A small network was trained on made-up records. Each row is its average activation on records with the value named, seen along a few directions.
Related values have similar rows: they may be neighbours, one step apart, or belong to one group.
Random noise pushes rows far along 8 fixed directions. That doesn't count. These rows show it; they differ only by the noise:
[ 140  132   52  505  383  -44 -176 -144  323 -169  -84  -17 -282  284
   32  -52 -300   99 -180 -131 -166 -300  -30 -391]
[  60  -16  411 -453 -337  -65  -13  157 -203  -82  -55  274  152  -99
   76   97   86   38    0  261   58   84   23 -119]
[ 266 -370  175 -781 -618   42  483  745 -581  133   -9  -98 -211 -157
 -165   77  109  196  110 -453  196  525  412  -11]
[-103 -118 -586   94  286  -10 -157  -74  162  401  -44  257  -50 -115
 -552 -486 -257   23 -439 -299  471    6  436   30]
[ -36  -20  519 -289 -157 -156 -518 -218  258 -183 -335  282 -134  466
  196 -218 -271   25  102  183  293   -4  143 -403]
[ 269  245 -229 -211   96  285 -541 -199   76 -541  -19  127    3  379
  -42 -331 -368 -421 -109   37  333  260  -13 -565]
[ -12  314  306  -29   -6   30 -131  -91    8 -122  207    4  144  109
   94   -2   65 -306   -2  -12  151   35 -181 -172]
[-293  155 -367  -65 -291 -202 -114 -184  241  275  343 -466   36  -54
  450 -162   86 -329  307  -40 -145   30 -117  631]
[ 250   67 -111 -391 -421   52  -20  219 -150 -347  138 -299  -96  100
  281    7 -117 -270  250  -96 -115  319  -85  -84]
[ 224 -125 -767 -240 -101  121 -232  -13   61 -179  -81  -55 -146  -32
  156 -215 -270   44  -56  214 -265   94  156   74]


Bedeb, 9 values:
t5: [ -75    6   -7   75  291  274 -134 -126  -58 -106   58   13  106  229
 -483 -274  -61 -152 -103 -127  508  222   17 -224]
t4: [-323 -233  318 -123  129   -5  -33 -227  -21  308 -181  514  351  -58
 -639 -252  142   38 -129   81  690  125  180  -38]
t6: [ 103  -49  831  411  180  -80  586  182 -314 -224   56  110  189 -311
  -40  807  407  213   76  129 -418 -267 -401 -219]
t2: [ 167 -368  126 -337   57  280 -107  199 -130   83 -591  -40 -414  420
 -122 -238 -203  261  -63 -330  393  286  457 -160]
t3: [ 512   59  313  514  453  498  574  230 -282 -565 -146  -78 -142  208
  -51  632  108  509 -150   89 -769 -192 -241 -559]
t7: [-469 -323 -253 -418  -67 -139 -635 -572   42  122 -401  658  268 -216
 -164 -305   44   23   49  684  509  -20  195   58]
t1: [-331  226  526  198  134 -267  -36 -124  102  283   83  327  294  -61
   69    4  162  -40  140  163  135 -438 -204  334]
t8: [  97  -88 -303 -205 -432 -355   15  335  -39  -86 -115   92   41 -216
  -19  117 -293  -31   45  194  -98  143   -9   17]
t9: [ 154   26  221  -82   52  343  240   96 -110   71    7  -51 -121   59
   83  205  367  204 -130 -256   65  118  182 -101]
Bedeb is arranged as a line.
Which values are neighbours of t9? Give them in the order they are listed. -> t8
Which values are neighbours of t2? Give them in the order they are listed. -> t3, t1
Which values are neighbours of t7? Give them in the order they are listed. -> t6

Pesam, 13 values:
n2: [ 476  -83 -250 -323  -44  373   -6   32  -81 -384 -173  308  -84  -45
   22   -6  -24  222 -204  194   -7  213  263 -395]
n6: [ -44  243  374  192  263   97 -134 -208  205 -152  -82  225   15  372
  -43    6 -221 -146   -1 -139  204 -284 -135 -342]
n7: [  -2 -261  -12 -136  -20  165 -276 -349  185 -187 -205    8   22  286
  125 -101   55  196  152  323    7  116  113   25]
n3: [ -91  178  444  -26   53   48   70   19  -63  103   66   27  116  153
 -118  -80  -28 -171 -161  -21  261   74  -51  -41]
n5: [-235  -31 -216  -18 -306 -236 -193 -170  254   13  138 -317 -125  149
  151 -181 -151  -80  441   73  -89  120 -136  260]
n1: [  92  -74  184 -130 -232 -171  127  304  -26  103  -71 -223  -36   55
  -19 -153   40   41   25 -159  -40  132   44   93]
n8: [ 283   23 -229   90  195  204  199   57 -295 -273  102    9  209 -366
    2  300  213 -212 -116  131 -367  -93 -258  -68]
n9: [ -88   15  253  159  127  -24  -83   10  130   -1  -32  148  -19  313
 -159 -186 -415 -208 -133 -206  290 -126   -6 -264]
n10: [  36  207  728  226   34   72   33  -38   41 -141   52 -122  -67  164
  358  564  243  200  -32  175 -365 -203 -167 -337]
n12: [ 102  150 -263  -46  295  142  -93  -49  -48   83   81  163  -50   35
 -164 -155  158  -25  -79 -143  324  143  144   71]
n11: [-162   53  -79   14   36  -33 -199 -234  -73  -96   99 -266  127   -2
  240   27  157 -295  235  188 -148   69 -263  142]
n4: [-175  -37 -147 -173 -307 -384 -101   88   24   18 -125  -92 -154   34
   12 -196 -360 -281  347 -417  284  134   44   91]
n13: [-203  -19  -69  131 -245 -261 -255  -77  408  173  -11 -527 -504  298
  583 -102  -79  225  395 -197 -170  -93  119  168]
Pesam is arranged as a star with 3 arms.
Which values are neighbours of n3? Give them in the order they are listed. -> n1, n9
Which values are neighbours of n4? Give them in the order they are listed. -> n6, n8, n12
Which values are neighbours of n10? Give them in the order they are listed. -> n13
